A small network was shown many inputs. Here are its activations along a few directions, one row for each input.
In each table, some parts of the input vary, and every possible input appears once, in random order.
Descriptions start from the smaller parts, as in this example, which fits no table here: one of 4 places along a line, together with either a single point or (one of 2 separate values, together with one of 5 places around a ring) or one of 11 places along a line.
Shared parts are said once, and a part with two or three values counts as separate values.

Table:
x1: [-33  67 -48  48  59  17 -62   2  14  23  45]
x2: [ -8 -33  38  23  55  96 -70  26 -19  39  13]
x3: [ -13   -2   15   60   41   27 -104  -24    3   32   22]
x4: [ 64 -31  51 -52 -40  48   1  18   0  -5 -11]
x5: [-115   32  -60   26   91  -55  -33   20   11   -8   34]
x6: [ 86  -8  20  16 -28 -31  27 -82 -38  -7  15]
x7: [ -42   34  -47  -48   -4 -103   38   12   30  -51   11]
x8: [-76 -51  46  49  59  82  -9  37  -9  15 -48]
x9: [ -3 -48  60 -26 -36  34  62  29  10 -29 -72]
x10: [ -9  60 -59   2 -21 -10 -42  19  37  25  23]
x11: [-91  26 -71 -20  10 -82 -13  36  34  -7  13]
x12: [ 12  -8   4  14 -39   1 -84  -7  26  33   1]
x13: [ 23 -57  51   5 -10  23 122 -21 -50 -24 -56]
x14: [-51 -57  36   3 -21  56  11  53  14  16 -69]
x15: [ 65  60 -43   4 -10 -42  69 -55 -27 -15  37]
x16: [ -17   25  -55  -18   22 -114   98  -38  -30  -46   27]
x17: [ 40  69 -35 -26 -35 -31   9  -5  33 -20  21]
x18: [ 16 -39  27 -24 -26  69 -50  42   4  40  -8]
x19: [ 90 -39  43 -21 -15  37  61 -32 -60   0   5]
x20: [ 60   0  28 -14 -54 -21 -33 -31  22 -12  -1]
Q: What is each input in this table made of?
A: one of 4 places along a line, together with one of 5 places along a line
Q: Changing only the place on the line of 4 turns x3 into x20. The same change can be made to x8. Which row results?
A: x9

Table:
x21: [-47  74 -75  22  43 -34 -72   9  29  17  57]
x22: [-77  17 -40  19  33 -68 -12   0  18 -14   7]
x23: [ 11   5 -16 -46 -11 -48  74   0 -12 -34   5]
x24: [ 29  87 -73   3   5 -61 -35 -34  13   2  72]
x25: [ 87 -51  71 -11 -42  68 -36 -16 -18  23  -9]
x26: [ 47   2  15 -15 -56   8  30  -7  10  -7 -24]
x27: [-66  -9 -19 -27  27 -21  36  43   3 -19 -10]
x28: [ -1  30 -38   0  -5 -95  26 -43   1 -29  21]
x29: [ 11 -64  69   8  -3  94 -73  27  -1  37 -24]
x30: [ 56 -33  48  13  -5  48  54 -28 -43   0 -20]
x31: [-20 -46  45  32  33  75  16  14 -27  14 -35]
x32: [-29 -11  13   4 -18  34  -8  35  26   9 -39]
Q: Changing only one part turns x30 into x31. The same change can be made to x26. Which row results?
A: x32
Q: What is each input in this table made of?
A: one of 2 separate values, together with one of 6 places along a line
Q: Which other rows does x24 become when the choice among 2 separate values takes its other values? List them by row number.
A: x21

Table:
x33: [ -1   1  -7  -2  15 -24 -34  -8   6   0  21]
x34: [-30  14 -22  -1 -10  -4 -25  22  14   9  11]
x35: [ -9  -5  -3 -18  -6 -42  34  -1   9 -27 -14]
x36: [ 38  36 -20  -2  -6  -8   3 -15   9  -4  11]
x37: [ 27  36 -10   3 -16 -12   0 -20   8  -4  17]
x38: [ 40 -80  84   5 -23  87  -7   8 -15  20 -51]
x39: [ -3   5  -6  -5  15 -20 -33  -9   0   0  22]
x40: [ -3  13  -7  -2  10 -12 -26  -4  -5  -5  32]
x41: [ 16   9 -27  -5   7 -17  38 -11 -18   1   9]
x42: [  9  17 -17 -11  26  -5 -19   2  -1   0  27]
x43: [ -9  10  -3 -22  -6 -27  46   3   2 -27  -2]
x44: [  1  11 -13 -27   5 -24  49   8   3 -27  -8]
x45: [-30   7 -22  -4  -5 -13 -32  17  18  14   1]
x46: [-45  17 -12  23  32   3 -10   9   7   2   6]
x47: [-28  18 -23  -5  -4  -1 -21  23  16  14  12]
x48: [-18  18 -33 -10   6   2 -18  28  17  14   6]
x49: [-44   2 -12  27  32 -11 -22   5  14   2  -6]
x50: [ -1  16  -7  -6  16  -9 -22  -3  -2   0  33]
x51: [ 50 -64  74  -4 -12 105   7  18 -21  21 -45]
x52: [-28   2 -23  -1  -5 -16 -33  19  24  14   0]
x53: [  7  -7 -17   3  -4 -35  23 -20 -12   1   3]
x54: [ 26  25  -9   4 -17 -23 -11 -26  10  -4   7]
x55: [-35  18 -21  18  43   7  -7  14   8   2   0]
x56: [-11   7  -2 -18 -11 -30  42   2  -1 -32  -3]
x57: [-11  -1  -2 -21  -7 -39  35  -3   3 -27 -13]
x58: [ 28  20 -10   7 -17 -26 -12 -24  16  -4   6]
x59: [-46  14 -11  27  27   1 -14   8   4  -3   5]
x60: [ 38 -68  85   5 -28  99   1  12 -25  16 -41]
x61: [  5  -2 -16   1  -5 -32  24 -22 -18   1   4]
x62: [ 38 -76  85   2 -24  90  -6   7 -21  21 -50]
x63: [ 26  32  -9   7 -22 -15  -4 -21   6  -9  16]
x64: [  4   5 -17   4  -9 -23  31 -17 -22  -4  14]
x65: [  6   9 -17   0  -4 -21  35 -16 -19   1  15]
x66: [-46   6 -11  24  31  -8 -21   3   8   2  -5]
x67: [ 39 -65  84   1 -23 102   5  13 -22  21 -40]
Q: What is each input in this table made of?
A: one of 5 places along a line, together with either a single point or one of 6 places along a line
Q: Changing only the place on the line of 5 turns x45 into x48. The same change can be made to x66. Which row results?
A: x55
Q: Which other rows does x33 become when the place on the line of 6 takes its other values? List them by row number.
A: x35, x49, x52, x53, x58

Table:
x68: [  6  -7  14 -16  -5  13  26  11  -1 -12 -13]
x69: [-11 -22  15  -4  -5  15 -29  17  13   9 -15]
x70: [  7 -12   4  -2   0  11  30   2 -10   1 -16]
x71: [ -9  -9   1  12  13  29 -14  13   1  18  -9]
x72: [-15 -17  11   9  19  23 -17   8 -12  12   4]
x73: [-11  -3  11  -2   8  30 -18  22   9   4  -5]
x74: [ 25   0  11  -2 -30  14  -6  -5   1   7  -1]
x75: [  1 -21  14  -5   6   6  28  -3 -22  -5  -3]
x76: [ 29 -14  16 -12 -23   4 -15  -5   6   4  -6]
x77: [-15  -8  10   6 -12  25 -20  17   8  12 -10]
x78: [ 29   5  12 -10 -10  19  -4   0   1  -1   4]
x79: [31 -1  2  4 -5 18  0 -9 -7 12  0]
x80: [ 25  -9  12   1   1  12  -2 -14 -20   6  14]
x81: [  1 -12  13  -7 -25   7  24   6  -2  -5 -17]
x82: [-15  68 -72  -3  11 -85  -7 -20  17 -15  48]
x83: [-39  56 -70  -8  16 -92  24  -9  15 -26  31]
x84: [ 25  -2  16  16   1   9  -3 -24 -10   0   2]
x85: [  6 -26  18 -18 -18  -3  15   6   3  -7 -23]
x86: [-55  60 -73   5  29 -74 -21   2  25 -10  39]
x87: [-15 -10  15  25  20  20 -17  -3  -2   6  -8]
x88: [  2 -14  18  11   6   2  27 -13 -12 -11 -15]
Q: What is each input in this table made of?
A: one of 3 separate values, together with either a single point or one of 6 places along a line
Q: Changing only the choice among 3 separate values turns x81 into x74. The same change can be made to x88. Which row results?
A: x84
Q: Which other rows does x73 become when the choice among 3 separate values takes its other values? List them by row number.
A: x68, x78
Q: Which other rows agree with x72 in the choice among 3 separate values? List them by row number.
A: x69, x71, x73, x77, x86, x87
